A small network was shown many inputs. Here are its activations along a few directions, one row for each input.
Each table varies a few parts of the input and shows all the possible inputs, shuffled.
Descriptions start from the smaller parts, as in this example, which fits no table here: one of 6 places along a line, together with either a single point or one of 9 places around a ring or (one of 3 separate values, together with one of 5 places around a ring).
Shared parts are said once, and a part with two or three values counts as separate values.
In the rows, zero is written as 128.

Other details of the inputs shift rows strongly along two fixed directions, in all tables alike. That doesn't count.

Rows:
x1: [139 116 120 174  59 165 149 228  93 140 125 131]
x2: [109 157 119  97  81 122 156 165 149 122 151 140]
x3: [188  83 132 207 136 133 207 160 134 156  71 105]
x4: [ 91 128 104  90 133 124 161 108 162 140 142 143]
x5: [184 145 156 108 131  63 189 102 207 157  50  84]
x6: [127 161 140 112 179 128  84  96 114 110 146 136]
x7: [110 151 149  83 176 115  46  76 130 116 144 135]
x8: [ 84 168 117 104 142 166  60 144  80  82 219 178]
x9: [133 116 131 114 148 113  81  86 134 125 113 127]
x10: [236 134 177 157 170  86 147 122 172 119  82  99]
x11: [140  89 117 176 129 156 169 159 109 147 109 129]
x12: [ 65 156 125  79 132 157  27 131  92  90 217 176]
x13: [ 35  77  75 183  37 219 150 234  40 155 166 163]
x14: [ 63 143  71 172  97 191 121 172  42 104 192 168]
x15: [122 139 112 126 160 135  94  96 105 106 146 144]
x16: [ 34  90  76 179   4 206 130 228  39 140 149 149]
x17: [114 151 107  83 130  97 142  82 169 125 124 131]
x18: [134 131 115 115 161 123  85  91 127 120 125 133]
x19: [ 95 143 121  69 183 109 134  47 155 113 185 141]
x20: [158  47 147 173  94 129 171 162 150 173  47  94]
x21: [131 171 140 121 193 124  87  88 117 102 154 137]
x22: [120 163 138  85 191 121  54  79 129 114 148 137]
x23: [ 96 138  95 135  75 130 188 133 108 127 153 125]
x24: [168  76 156 200  41 128 188 210 127 179  24  74]
x25: [122 179 144  59 157  93 114  76 157  89 196 136]
x26: [218  60 147 187 133 111 200 150 169 182  22  82]
x27: [193 111 192 100 153  79  82  97 191 124  79  99]
x28: [171 160 163  96 161  62 168  62 183 130 105  87]
Each input here is: one of 4 places along a line, together with either one of 2 separate values or one of 5 places along a line.
Question: The inputs of x18 and x26 match in every part but the place on the line of 4. If x15 is changed in the same way as x18 into x26, which row does it become?
Answer: x11
Question: Which other rows does x9 become when the place on the line of 4 takes its other values? List them by row number.
Answer: x7, x12, x13
Question: Which other rows does x10 become when the place on the line of 5 takes its other values? List them by row number.
Answer: x1, x8, x12, x27
Question: Which other rows does x19 become when the choice among 2 separate values takes its other values? List them by row number.
Answer: x4

Rows:
x29: [101 180 124  69 155 120  89  94 132  96 194 150]
x30: [141 126 131 180  94 165 129 209  83 131 126 130]
x31: [ 77 158 106 128 110 174  82 170  73  97 204 165]
x32: [127 125 111 183  90 163 156 197  85 128 143 138]
x33: [144 118 167  72 169  87  71  59 178 117 117 119]
x34: [ 62 157 120  50 132 118  81  89 148 114 169 151]
x35: [193 104 167 102 134  66 146  92 206 153  47  87]
x36: [ 93  95  87 153  85 158 190 159 108 154 124 134]
x37: [ 82 112  94 142  70 146 191 166 121 158 124 129]
x38: [220 121 174 141 168  72 166  92 181 131  81  89]
x39: [136 131 131 166  68 151 134 207  97 123 130 131]
x40: [169 128 132 155 164 124 143 121 130 118 121 127]
x41: [184 136 168 142 142 118  95 150 132 121 101 119]
x42: [ 64 145  98  69 171 127 117  61 144 118 173 155]
x43: [178 125 126 159 119 111 216 141 146 143  95 107]
x44: [166 127 139 144 155 113 164 108 138 118 127 118]
x45: [139 117 114 194 118 172 154 192  75 131 129 139]
x46: [140 121 115 183  87 110 143 108  96 159  31  76]
x47: [105 109 123 120 132 146  82 128 122 127 138 139]
x48: [107  93 121 157  64 161 120 194 102 143 113 133]
x49: [146 183 149  65 174  78 119  67 183 107 145 121]
x50: [ 46 108  88 123 123 176 115 124  81 118 192 165]
x51: [141  95 147 122 126 113 126 112 152 139 104 109]
x52: [122 159 134 112 196 143  55 104 104  97 180 158]
x53: [161  76 131 172 117 130 155 150 139 158  72 109]
x54: [137 110 133 106 122 107 140 111 164 147 100 111]
x55: [109 159 120 134  48 134 180 196 119 130 138 127]
x56: [113 169  98 193  64 139 144 151  46 129  97 102]
x57: [218 143 176 110 137  61 158 107 197 133  70  89]
x58: [ 75 122 118  87 165 137  75  76 122 111 183 154]
x59: [223 125 183 132 155  69 154 100 186 128  76  82]
x60: [ 62 168  89 110 108 162 127 149  84 106 215 167]
x61: [144 175 133  79 199  85 144  48 177 107 147 129]
x62: [ 95 118 108 103 131 131 130 107 134 137 144 139]
x63: [162 144 130 148 102 103 215 150 156 145  99 104]
x64: [107  80  97 179 101 171 156 169  95 147 116 138]
x65: [ 79 117 101 131  56 146 177 176 122 154 124 126]
x66: [168 138 164 123 118 101 128 133 146 115 121 112]
x67: [ 98 123 134  95 179 148  31  99 117 115 155 153]
x68: [ 91 117 115 108 202 158  53  82 106 114 163 164]
x69: [151  91 140 148 161 136 103 123 131 147  93 124]
x70: [ 98 127 141  88 166 144  20 105 118 111 152 156]
Question: Describe the family of inputs behind these rows.
Answer: one of 2 separate values, together with either a single point or (one of 4 places along a line, together with one of 5 places along a line)
Question: The inputs of x55 and x34 match in every part but the choice among 2 separate values. If x56 is changed in the same way as x55 into x34, which row does it become?
Answer: x46
Question: The inputs of x29 and x54 match in every part but the choice among 2 separate values. If x39 is changed in the same way as x29 into x54, which row does it become?
Answer: x48
Question: Which other rows does x68 become when the place on the line of 5 takes its other values? List them by row number.
Answer: x36, x42, x50, x64
Question: Start at x45 and move only the place on the line of 5, one step at a time. The first step leads to x40. Which rows follow, in order?
Answer: x44, x43, x61
